Each row below holds a small network's activations on one record, seen along a few directions.
After each row come some of the record's fields: MEPU, SOP, BEBOM, KODEL, LORA, ZENAM.
The largest differences between rows may come from other fields.
Random noise pushes rows far along 12 fixed directions. That doesn't count. These rows show it; they differ only by the noise:
[ -81  337 -169 -195  157 -310   20 -284   43 -237  296   79 -354 -102
  177   31  271   77 -295 -136  604 -282 -175 -323  -66   59   64   36
 -246]
[ -26    4  -83  112 -251  -49 -244   59   -6  -59  181   41 -159 -201
   63   57  208   24 -124 -106  -54  232  206  214   50 -297  360   60
   79]
[-143  281  -53  385   82 -126 -213 -338  362  -91  -48 -335   18   13
  319  192  161 -142   -9   93   32 -390 -270 -134  202  269  395   13
  -78]
[  -8 -184 -175 -116  -29    5 -248 -313 -140  180 -120   54 -100 -114
  -51 -418 -125  129  576  225   27  298  -35   65  -37  -17 -491  296
   -4]
[ 232  157  260  -85  175  -42  379  142  120 -345   94 -246   37  -31
  -82   14  -90 -534   69  340 -233  -50 -242  -14 -119  357  230  239
  -86]
[ -47   45  162  -41  215   64  641  372  -23   88  218  140  -98   58
 -299  160  495  156 -296 -145  -40   21  232 -304   64 -355 -363  -58
  -54]
[ -14  -52  334  -56   96  388  252  111  -84 -350  378 -144 -277 -476
   63 -455 -285 -417 -447  185   35  426 -320  115 -163  174  157  310
  248]
[ 186  122  148   47   95   57  641  235 -255  216  212  121 -145  -17
  -15 -185  -65   77 -137 -110 -113  228  110 -459   97   26  -55   69
  234]
[ 154  399 -353  206 -197 -368  290  150 -236  265  355   90 -166  -38
   30 -225  213  158   89 -529   66   14   74 -447   70    9  -70 -169
   -5]
[ 290  376 -217 -248   23 -402  215 -120  -84   10  215   94 -106   81
  -79 -283  -58 -156  348   65  273 -147 -323 -374 -188  318 -349  -23
 -298]
[ -46 -144   88  -41   51  202  -10 -124    9  130  -31   66  -76  -22
  -64 -172  -33   75  107  297  -13  220  -35  -13   63 -185 -314  123
   73]
[ 253   98  -48 -169  264 -248  -45 -198 -189   38 -113   61 -177   17
  153   58  -71  140  336  -28 -103  214  -65 -175 -109  287   37   29
  -57]
[ 120  204  159 -276   83  245   -8 -138  -66   20 -210 -154   -4  -27
  220 -260 -464 -412 -425  369  190 -162 -675  170 -152  382 -385 -268
  -32]
[-207  135 -128 -133  362 -185   46 -396 -132 -178 -270 -250 -260 -136
  396  117  167  190 -194 -174  291 -372   26 -139  117  235  111  341
  -47]

[-149  -83 -148  -63  -39 -134  -79 -153  -28 -324  -79 -243  -60  -80
  153  162   57   63 -155    4  119 -238  225  171  146 -113  381  336
   34] | (MEPU fega; SOP mef; BEBOM mekam; KODEL tuzuv; LORA topo; ZENAM sogab)
[ 152 -252 -117 -287 -313  -58  -44  344 -117  200 -299  206  272  194
 -375   77  -68   43  297   49 -181   98  304  301 -173 -143 -396   -1
  -81] | (MEPU tiba; SOP tuze; BEBOM fov; KODEL tuzuv; LORA topo; ZENAM bikit)
[  92 -143  192   44   90   93  -38  198  250 -130  312  230  -32  109
 -162   74  173  128  171  223 -192  395   30 -204   -6 -441   82 -161
  -10] | (MEPU fega; SOP tuze; BEBOM mekam; KODEL tuzuv; LORA topo; ZENAM maka)
[-139 -361   87  -27  358  133  221 -161  -22 -196  -90 -146 -106   83
 -134   71  166  313  333  183 -297  254  214  -88  205 -416 -174  320
  122] | (MEPU fega; SOP mef; BEBOM mekam; KODEL tuzuv; LORA guvom; ZENAM bikit)
[-152   30  -66   69 -184 -147 -112    1  385  -30  165  -42  231  -77
  -56  129  308 -259   -9  215  222 -509  114   88  -82  100   47  200
 -365] | (MEPU fega; SOP mef; BEBOM zunat; KODEL tuzuv; LORA topo; ZENAM sogab)
[ -43 -130    7  -86  426 -176 -355 -427  195 -251   81  -38  -78 -246
   15 -175  119 -101  794  128   42  160 -255   21 -367  435 -251  407
 -366] | (MEPU fega; SOP mef; BEBOM zunat; KODEL sote; LORA guvom; ZENAM bikit)
[ 262    1  320 -137  251  185  607  151 -260  452 -185   78  217  191
 -214 -269 -294 -172  262  303 -350   92 -166 -188  -73  349 -778  -81
  -24] | (MEPU fega; SOP mef; BEBOM zunat; KODEL sote; LORA guvom; ZENAM dakur)
[   1 -196  481  322   -7  422 -297  -17   85  557   59  582   -2 -248
  331   51 -278  201 -305   97   51  483  165 -266  -99  307  298  -25
  302] | (MEPU tiba; SOP mef; BEBOM zunat; KODEL rovi; LORA topo; ZENAM maka)
[ 263  336 -309  209 -435 -179   -2  322 -172   91  -80 -383  105  163
  348  -48 -224 -129  -31 -405 -353 -228  -43   24  226 -149  478 -549
  199] | (MEPU gopiz; SOP tuze; BEBOM zunat; KODEL sote; LORA guvom; ZENAM maka)
[ 326  -46  174 -419  -69 -130   10  103 -361  271 -369  657  -59  105
  122  259 -285  219 -349  -17  198  169  415   18 -115   53  226   19
  117] | (MEPU gopiz; SOP tuze; BEBOM fov; KODEL rovi; LORA topo; ZENAM bikit)
[-271  216   28  348  -19   33  -99 -258  151 -112 -242 -161   74   -8
  453  -31 -101  -62 -399   -2  367 -514  -47 -154  430  133  496  325
  189] | (MEPU fega; SOP tuze; BEBOM mekam; KODEL rovi; LORA topo; ZENAM dakur)
[ 191  156   98 -272 -414  123  -89  336  -38  605 -432  209  520  279
    5   69 -329 -299 -506  233  105 -553  -91  321  -91  130 -511 -533
 -138] | (MEPU fega; SOP tuze; BEBOM zunat; KODEL sote; LORA topo; ZENAM dakur)
[-127 -182  432  -99  720  192  211 -200   -8 -242 -391 -288  -88 -128
  373  433  -38   61 -414  -84 -171    4   -7  -29  -25  588  455  293
  172] | (MEPU gopiz; SOP tuze; BEBOM fov; KODEL tuzuv; LORA guvom; ZENAM bikit)
[ 159 -214   80 -578  -10  -61   -4  320 -229 -344  264  220 -114 -409
 -210 -145   11 -321 -185  -92  125  260   73  388 -593  274 -166  225
 -200] | (MEPU fega; SOP mef; BEBOM mekam; KODEL tuzuv; LORA guvom; ZENAM bikit)
[ 246  132 -171 -365 -390 -302 -579 -148 -257 -312  -27  293 -141 -146
  158  -74 -267 -279 -160   86  352  106  -72  581 -230   25  402   35
  -91] | (MEPU fega; SOP mef; BEBOM mekam; KODEL rovi; LORA guvom; ZENAM sogab)
[  21   73  282  174   91    5  285   14  174  107  338  373  -94  245
  -72  177  109  208 -168  161  112  205  160 -549  257 -262  293   45
  142] | (MEPU fega; SOP tuze; BEBOM fov; KODEL tuzuv; LORA topo; ZENAM dakur)
[ 207  208 -200    7 -132 -356  457  287 -467   33  142  263 -164  -80
  -14  -45  189  214  -43 -633   37   78  531 -290   74  -93  303  322
  194] | (MEPU fefez; SOP mef; BEBOM mekam; KODEL rovi; LORA guvom; ZENAM bikit)
[ 184    5 -100  210 -277   76 -168  150 -167  335  -68   26   95  -60
  289  -62 -261   81    6 -204 -237  179  118    0   26   37  282  -98
  260] | (MEPU fefez; SOP mef; BEBOM zunat; KODEL tuzuv; LORA topo; ZENAM bikit)
[  13  364 -175  592 -311 -124  279  180  240 -267  551 -514  135 -210
   16 -424  -94 -578  181 -145  -71 -181 -380 -173  -26  587  422  172
   14] | (MEPU tiba; SOP mef; BEBOM fov; KODEL tuzuv; LORA topo; ZENAM sogab)
[-133  -96   34  -31  248 -170  177  101   83 -443  232 -209  -21 -417
  -48 -100  339 -115  205 -212  -29  -14  177  -37 -217  302  144  602
 -187] | (MEPU fega; SOP tuze; BEBOM mekam; KODEL tuzuv; LORA topo; ZENAM maka)
[-219  257 -186  265 -267   91  235  103    4   26  189 -350   28  -91
 -120 -380  117 -342 -270 -171    5 -239 -301  125  166  -86 -514 -231
  -31] | (MEPU fega; SOP mef; BEBOM fov; KODEL tuzuv; LORA guvom; ZENAM maka)
[ -59  -39  476  298  343  133 -112   92  338 -189  348   35   -2 -384
   23   66  196 -363  -56   44  -90  271 -146    2 -267  614  327  315
  -78] | (MEPU fega; SOP mef; BEBOM fov; KODEL sote; LORA topo; ZENAM dakur)
[  96  -21  -10  -86  -96 -238 -104 -168 -251  321 -197  207  -22 -246
  299  228 -167   12 -170 -264  145   25  356   25 -156  737  376  268
   95] | (MEPU gopiz; SOP mef; BEBOM fov; KODEL tuzuv; LORA guvom; ZENAM bikit)
[  77  191 -289  -16 -140 -448  -65  120  193 -142  175  -55  123  229
 -191  216  213   39  300  -69  112 -326  -58 -202  -52  -31  142 -224
 -257] | (MEPU fefez; SOP tuze; BEBOM mekam; KODEL sote; LORA topo; ZENAM dakur)
[  60  118  -21 -253  527 -128  500 -206 -198  -74  144   96 -365   83
  156   27   97  475   50 -179  193  -14   78 -752   81  -59   -7  208
   -1] | (MEPU fefez; SOP mef; BEBOM zunat; KODEL tuzuv; LORA topo; ZENAM maka)
[ 165  261 -149  -41  -86 -225  298 -139   87 -189  415   23 -116   90
 -151 -245  -11  -58  295  133  201 -102 -115 -448   44 -123   24   41
  -80] | (MEPU gopiz; SOP mef; BEBOM mekam; KODEL rovi; LORA guvom; ZENAM maka)
[   1  303   41  130   84  -50 -236 -195 -128   66   77  -64 -171 -308
  509   45    6  -89 -519 -403   68   12 -168   55 -108  514  314 -172
   47] | (MEPU fega; SOP mef; BEBOM fov; KODEL tuzuv; LORA guvom; ZENAM maka)
[  54    0  -63   80 -116  -82  -53  449   47 -408  319 -179  -17  -99
 -290  137  404 -136   41 -289 -535  364   52  391 -123 -423  196 -295
  -73] | (MEPU fega; SOP tuze; BEBOM mekam; KODEL tuzuv; LORA guvom; ZENAM maka)
[-277  295 -107  504  541 -203 -165 -412  227 -349  479 -111 -439 -295
  429 -171  170  222  -26 -530  388  119 -480 -573  -12  554  498   87
   10] | (MEPU fega; SOP tuze; BEBOM fov; KODEL sote; LORA topo; ZENAM sogab)
[-358  -11 -419  208  119  -46 -273 -372 -325  293 -426 -230 -176  -71
  475  -55  104  520 -147 -536  201 -297  138  -73  272   16 -100  -47
  181] | (MEPU fefez; SOP mef; BEBOM zunat; KODEL rovi; LORA guvom; ZENAM sogab)
[ 249   31   43  -16  -98 -133 -346  104 -231  108 -405   70   95  -47
  199  245 -119 -170   20 -177 -368  182  132  540 -102  243  250  -70
   92] | (MEPU fega; SOP mef; BEBOM fov; KODEL sote; LORA guvom; ZENAM bikit)
[ 211  354 -518 -401 -188 -224 -127 -215 -314 -134 -161  -60 -268  370
  263 -337 -319  231  137   25  253 -300 -319  -69  252 -689 -316 -425
  -71] | (MEPU fega; SOP mef; BEBOM zunat; KODEL sote; LORA topo; ZENAM maka)
[  65  224 -187 -128 -169 -130 -187 -488   -6 -269  211  -73 -210  163
  200 -445 -542 -107  205  399  343  -58 -467 -183  165 -135  235   28
   92] | (MEPU fega; SOP tuze; BEBOM zunat; KODEL sote; LORA guvom; ZENAM dakur)

Here are new rows. What are their fields?
[-170  144   51   25  -17   80  -26 -189  283  -83  -18 -190  146   17
   95  -14 -162 -279 -311  261  368 -359 -378   19 -101  417  -32    0
 -115] | (MEPU tiba; SOP tuze; BEBOM fov; KODEL tuzuv; LORA topo; ZENAM sogab)
[ 229 -328  -43 -280  -49 -116 -337  144 -136 -128    1   97  -18 -267
 -142 -194 -140 -176  586  -46 -250  499  117  337 -494  269   48  228
 -125] | (MEPU gopiz; SOP tuze; BEBOM zunat; KODEL rovi; LORA guvom; ZENAM bikit)
[ 237  104  -77 -246   39 -336  241  352 -386   64 -240  -13  123  -52
 -129  110  112 -103   50 -402 -230  -87  156  104 -284  392 -166 -106
 -138] | (MEPU fefez; SOP tuze; BEBOM mekam; KODEL rovi; LORA guvom; ZENAM maka)
[-175  -73  143  212  420   73   57  -67  256  -50   77 -299   44 -176
 -211  101  363  -88  304 -151 -318   93 -163   21 -122  354 -297   80
 -156] | (MEPU gopiz; SOP mef; BEBOM fov; KODEL sote; LORA guvom; ZENAM maka)
[  18 -184 -191  -79 -179  -52 -580 -120  178  -60   43  241   92  -91
 -259 -299  -33  -70  539  224  170  157 -144  246 -221 -115 -456  151
 -219] | (MEPU fega; SOP mef; BEBOM mekam; KODEL rovi; LORA topo; ZENAM bikit)
[ -52  -86  218 -122  -62  252  247   12  144   75   95   83   46   68
  -82   60  106  -68 -240  426   21 -137  191  -83  135 -361  -18  148
   19] | (MEPU fefez; SOP mef; BEBOM zunat; KODEL tuzuv; LORA guvom; ZENAM maka)
[  83   57 -145 -255   52 -221  159   47  200 -293    4  -95   38  291
 -151  306   78  -15   83  227   68 -259   13  -72   46 -293  183 -105
 -226] | (MEPU gopiz; SOP tuze; BEBOM zunat; KODEL tuzuv; LORA topo; ZENAM sogab)
[ 207  -24  306  -95  139  129 -168  -87  160  -67  -95  217   45  193
   33  257 -212  -66    9  458 -157  206 -222   46   45 -132  119 -293
   42] | (MEPU fega; SOP mef; BEBOM mekam; KODEL sote; LORA guvom; ZENAM maka)
[  29  120   71  193  222  -10  366  136 -102 -176   96 -202 -126  -15
    0   11   87   -8 -161 -383 -225  161  -52 -167   41   26  196  -75
  150] | (MEPU gopiz; SOP tuze; BEBOM fov; KODEL rovi; LORA guvom; ZENAM bikit)
[ -55  171 -152 -132  114  -66 -191  -59    9  231  -59  -99   48 -138
  268  -97  123    9 -132 -256  331 -461 -279 -133 -262  354 -495 -274
 -328] | (MEPU fefez; SOP mef; BEBOM zunat; KODEL sote; LORA topo; ZENAM maka)
[-138 -326  158   74 -217  346  -79   57  198  167 -141  288  202  132
 -225 -205 -171   71   26  489  164   53   75  -25  125 -414 -282  206
  181] | (MEPU fefez; SOP tuze; BEBOM mekam; KODEL rovi; LORA topo; ZENAM bikit)
[-196  -68   47  -63  -91   94 -819 -312  159 -215 -149   49  -67 -351
  323  119   35  -90 -413  133  381 -101 -112  469 -155    5  295   77
  -84] | (MEPU fefez; SOP mef; BEBOM mekam; KODEL rovi; LORA topo; ZENAM maka)
[-174  -71 -201 -214   64   98 -313 -197  -56 -156 -108 -150 -173  -40
   69   13  -19  108 -212  -46  214   -8 -286  342  -47 -270 -259 -378
  -91] | (MEPU gopiz; SOP mef; BEBOM zunat; KODEL sote; LORA guvom; ZENAM sogab)
[ 187  222   -8  342  -79 -346 -268  -50  214  246  178  408   89   30
 -105   -7  194  -77  559  -12   19   78 -106 -309 -171  432   46    8
 -263] | (MEPU fefez; SOP mef; BEBOM fov; KODEL rovi; LORA topo; ZENAM maka)
[ 253  182  209 -362  376   77  344   -9 -344   64 -270   73  -20  217
   56  -89 -360 -151 -277   76   45  -88 -461  -70 -168  331 -512 -329
 -105] | (MEPU fega; SOP mef; BEBOM zunat; KODEL rovi; LORA guvom; ZENAM sogab)
[-173  -13  112  304  187  110 -247 -396  163  423 -125  206   19  120
  247  193  -11  267  -63   84  132    4  -79 -226  197  108  -52 -179
   57] | (MEPU fega; SOP mef; BEBOM zunat; KODEL sote; LORA guvom; ZENAM sogab)
